[[ 10 -10   9  -6]
 [ -5  11  -7   9]
 [ 10  -8   9  -5]
 [ 12 -12  11  -7]
 [-39  32 -34  26]
 [  2  -5   3   1]]
The 3rd smallest entry?
Answer: -12
The smallest entry in the first column: -39
The entry just left of -6: 9
The largest entry in the first row?
Answer: 10
The entry directly below the smallest entry?
Answer: 2
The entry in the top-right corner is -6
The entry directly below -12: 32
The second entry on the main diagonal is 11
The bottom entry of the column that holds the largest entry is -5
The largest entry in the last row -> 3
The entry directly above 26?
Answer: -7
The last entry, reading row by row -> 1

Questions about the array below.
1) Which number is the smallest entry in the last column?
2) Which number is the 2nd smallest entry?
3) Which number is the largest entry in the last row?
4) Which number is the top-right entry?
5) Which number is the entry directly below the smallest entry?
6) Which number is the top entry of the column that holds the smallest entry?
7) Which number is the bottom-right entry?
8) Which number is the largest entry in the last column?
[[  4  18  26 -14   4   1]
 [ 25   6   7  27   7  -3]
 [-22   5   0 -18  14  11]
 [  6   3  38  -1   6  -1]
 [ -7  12 -14  -1  -5 -11]
 [ -3  -7 -16 -17  22  10]]
1) -11
2) -18
3) 22
4) 1
5) 6
6) 4
7) 10
8) 11

Questions about the array below. Counting starts at 1.
1) What is the entry at row 1, column 3?
2) What is the entry at row 1, column 1?
3) What is the entry just right of 191?
4) What is the entry in row 2 and column 3?
5) What is the entry just right of 117?
6) What is the entry in row 2 and column 1?
7) What is the entry just left of 191?
[[ 25 110  68  79 121 167  68 166  72 120 102 165]
 [ 25 116 199 145  86  78  66  88 122  97 107  78]
 [ 25 133 133 117 170 197 191  95 139 164 182 172]]
1) 68
2) 25
3) 95
4) 199
5) 170
6) 25
7) 197

X = [ -1 -40  -8  13 -15  18   7   7  11]
Report the 4th entry from the end.
18
Report the 3rd entry from the right.
7
Report the third entry from the left.
-8
Report the entry just left of -40.
-1

Questions about the row below.
1) Give the entry just right of 36.
2) Give the entry just left of 8.
[ -6  20  36   6 -18   8]
1) 6
2) -18

Read these off the matrix that follows. Counting starts at 1.
1) The top entry of the column that holds the largest entry?
2) The entry directly above the smallest entry?
3) The entry at row 3, column 1?
4) The entry in the top-right corner?
5) The entry in row 1 and column 1?
6) The entry directly below the largest entry?
7) The entry just right of the smallest entry?
8) The entry at row 2, column 3?
[[-15 -13   0  -1 -12  17 -11   2  -5  -3  -3  -3  -4 -12  18]
 [ 12 -34  -4  -2 -33  13  26  27 -13   3 -10   5   4   9  10]
 [ 14  17   6 -15  18  16 -17 -28  24 -19  32 -26 -16   0  13]
 [ -5 -12   2   5 -10  11 -12   3 -25  14 -39  21  15   0   8]
 [-28 -32  -2   3 -30  12  -1  23 -17   8 -22  12   8 -16  10]
 [-28 -25  -2  -4 -24  19  -3  13   2  -9  12 -11 -11 -23  19]
 [ 13  14   1  -7  13  16  22 -12   4  -9  11 -11  -8  -1  14]
 [-28 -23  -2  -2 -22  14   9  18  -5  -1  -3  -1  -2 -22  11]
 [ -9  11   4   8  12  14 -12 -16 -30  16 -43  26  17 -10  14]
 [ -1  -2   2  -7  -2  18 -10 -11   7 -12  13 -16 -11  -5  17]]
1) -3
2) -3
3) 14
4) 18
5) -15
6) -39
7) 26
8) -4

Questions about the table below. Indices start at 1.
1) Read off the entry in row 3 and column 1.
2) Read off the bottom entry of the column that holds the smallest entry.
3) Read off the entry in the bottom-left corner.
4) Read off the entry in the top-left corner.
5) Read off the entry directly above the smallest entry.
6) Read off the entry directly below -28.
7) Read off the entry just left of 12.
8) Read off the top-right entry.
[[ -2   3   1  -9  14   6   1  -1  23  -8   7  -6]
 [ -2   2   1   2  15   6  -8   3  23 -12   4   2]
 [ -2   5  12 -15   5   6   3 -19 -19   0 -28 -16]
 [ -2   3   8 -16   1  10   1 -21 -10   0 -31 -21]
 [ -2   3  11 -16  -1   9   1 -17  -9   0 -31 -21]
 [ -2   1   1   3  15   6  -4   4  23 -13   4   6]
 [ 10   1  -1 -15  14   6   1  -6  23   1   4 -15]
 [ 10   2  -1 -15  14   2   1  -6  23   6   4 -15]
 [ -2   5  10 -17  -1  10   1 -21 -13   0 -34 -20]]
1) -2
2) -34
3) -2
4) -2
5) 4
6) -31
7) 5
8) -6

Questions about the array below.
1) Give the bottom-left entry.
2) Give the entry just right of -9.
3) Give the entry just left of the largest entry.
4) Give the smallest entry in the last column.
5) Give the top-right entry.
6) Give the entry just right of -11.
7) Give the third smallest entry.
8) Give the entry just left of -20.
[[-40, -23, 6, -2, -36, -17, 6, -33, -7, 7, -20, -13, 15],
 [-18, -10, 4, 9, -11, -12, 2, 4, -2, 2, -9, -5, -1]]
1) -18
2) -5
3) -13
4) -1
5) 15
6) -12
7) -33
8) 7

Read these off the array that follows. Counting starts at 1.
1) What is the entry just left of the largest entry?
2) What is the entry just right of -2?
3) What is the entry directly below -13?
4) What is the entry in the bottom-left corner?
5) What is the entry at row 2, column 1?
6) What is the entry at row 1, column 2?
7) What is the bottom entry of the column that holds the largest entry?
8) What is the entry in row 1 and column 3?
[[ 17  21 -38  13 -13  -2 -12]
 [-12  -6 -21  -7   5   6 -15]
 [  7   1  11  -4  -3  31  -3]]
1) -3
2) -12
3) 5
4) 7
5) -12
6) 21
7) 31
8) -38
